Look-ups in named tables: a row name and a column name give one cell, copied from the table.

ral:
         tugo  revafi  gikedur  fer  tikarig  fuvose  zos  soses  zin
goto      138     127      125  233      172      95  101     32   54
luz       127      50      111   85       67     128   71    102  172
dudubap   151      39      135  100       89     129   75     75  170
dema      107     143      125   80       89     128  111    108  130

dudubap, soses: 75
goto, soses: 32
luz, zos: 71
goto, zos: 101
goto, fuvose: 95
dema, zin: 130
dema, soses: 108
dudubap, tugo: 151
luz, tikarig: 67
goto, fer: 233
Which row has the largest tikarig? goto

tes =
         dafunim  gipara    buf
babova     77.30    2.18  37.53
lugosod    48.49   75.05  63.83
nel        42.05   47.11  22.97
suv        82.29   47.29  53.67

What is the buf of lugosod in tes? 63.83
What is the gipara of nel in tes? 47.11
What is the buf of suv in tes? 53.67
What is the dafunim of lugosod in tes? 48.49
What is the dafunim of nel in tes? 42.05
What is the gipara of lugosod in tes? 75.05
What is the gipara of suv in tes? 47.29
What is the dafunim of suv in tes? 82.29
What is the dafunim of babova in tes? 77.30
What is the buf of nel in tes? 22.97
What is the buf of babova in tes? 37.53
Row with the largest gipara: lugosod

zetod:
fields: sopabik, ginaz, fufakol, far, vute, relo, gak, vatebop, naluses, vin
vopi: [8.60, 2.95, 5.21, 5.84, 3.44, 5.37, 4.64, 4.35, 5.11, 3.67]
zir: [6.86, 3.42, 4.08, 7.63, 2.92, 3.89, 7.28, 2.92, 3.56, 7.65]
nis: [8.76, 3.89, 6.40, 5.00, 3.30, 6.28, 4.44, 3.15, 5.28, 2.18]
tul: [6.69, 2.96, 4.26, 6.75, 3.25, 4.52, 6.59, 3.48, 4.91, 7.08]
ledavud: [9.97, 6.38, 4.13, 7.80, 5.88, 3.48, 5.97, 5.49, 2.63, 5.30]

relo of vopi: 5.37
fufakol of ledavud: 4.13
ginaz of ledavud: 6.38
fufakol of nis: 6.40
vin of tul: 7.08
sopabik of nis: 8.76
fufakol of vopi: 5.21
vatebop of nis: 3.15
vute of ledavud: 5.88
vute of zir: 2.92
sopabik of zir: 6.86
gak of zir: 7.28
fufakol of tul: 4.26
fufakol of zir: 4.08
Row with the largest naluses: nis

kib:
,vibuzut,nis,vug,tipugas,vik
sagazu,49822,19735,898,51610,36207
dezuza,41513,46030,58022,58166,15465
somi,42638,39798,56105,56486,36461
temove,48425,7640,63177,59663,82056
mim,51024,31955,68384,75904,40539
sipepeb,69176,38779,51871,47770,20337

vik of sipepeb is 20337
vibuzut of dezuza is 41513
tipugas of mim is 75904
vug of mim is 68384
tipugas of sagazu is 51610
vik of mim is 40539

Table bavube
,bomo,ber,baz,fon,robida,sefere
lamek,73.27,55.72,41.25,70.88,83.54,79.37
tel,23.50,47.27,72.01,67.45,58.11,71.13
lapuf,38.50,78.22,63.27,68.43,71.28,71.60
bulo,61.13,82.62,76.69,79.32,67.10,61.35
tiv,89.71,74.73,63.24,44.85,58.96,78.20

bomo of tiv is 89.71
robida of lamek is 83.54
bomo of tel is 23.50
sefere of tel is 71.13
fon of lapuf is 68.43
sefere of bulo is 61.35
ber of tel is 47.27
bomo of lamek is 73.27
sefere of lapuf is 71.60

tugirum
cols = zopapem, getu, disaru
lukan: [-29.4, -6.9, -56.0]
fil: [90.5, -35.9, -42.7]
rafi: [90.5, -35.9, -62.7]
puzamo: [-29.4, -43.1, -49.4]

lukan, zopapem => -29.4
puzamo, zopapem => -29.4
rafi, getu => -35.9
fil, disaru => -42.7
fil, getu => -35.9
puzamo, disaru => -49.4
rafi, zopapem => 90.5
lukan, getu => -6.9
fil, zopapem => 90.5
puzamo, getu => -43.1
lukan, disaru => -56.0

dobupup:
columns: sos, nud, nikal, vina, lemefo, fevave, fiso, zag, mes
rifim: [455, 583, 586, 632, 532, 464, 576, 593, 464]
ror: [597, 556, 578, 695, 658, 647, 119, 413, 536]
febazif: [630, 648, 876, 393, 452, 594, 449, 973, 709]
kule: [575, 573, 575, 701, 662, 649, 109, 406, 559]
puvugin: [478, 496, 435, 540, 532, 508, 532, 426, 472]

What is the zag of rifim in dobupup? 593
What is the vina of kule in dobupup? 701
What is the lemefo of rifim in dobupup? 532
What is the fevave of rifim in dobupup? 464
What is the mes of rifim in dobupup? 464
What is the lemefo of kule in dobupup? 662
What is the nikal of ror in dobupup? 578
Which row has the largest fevave? kule

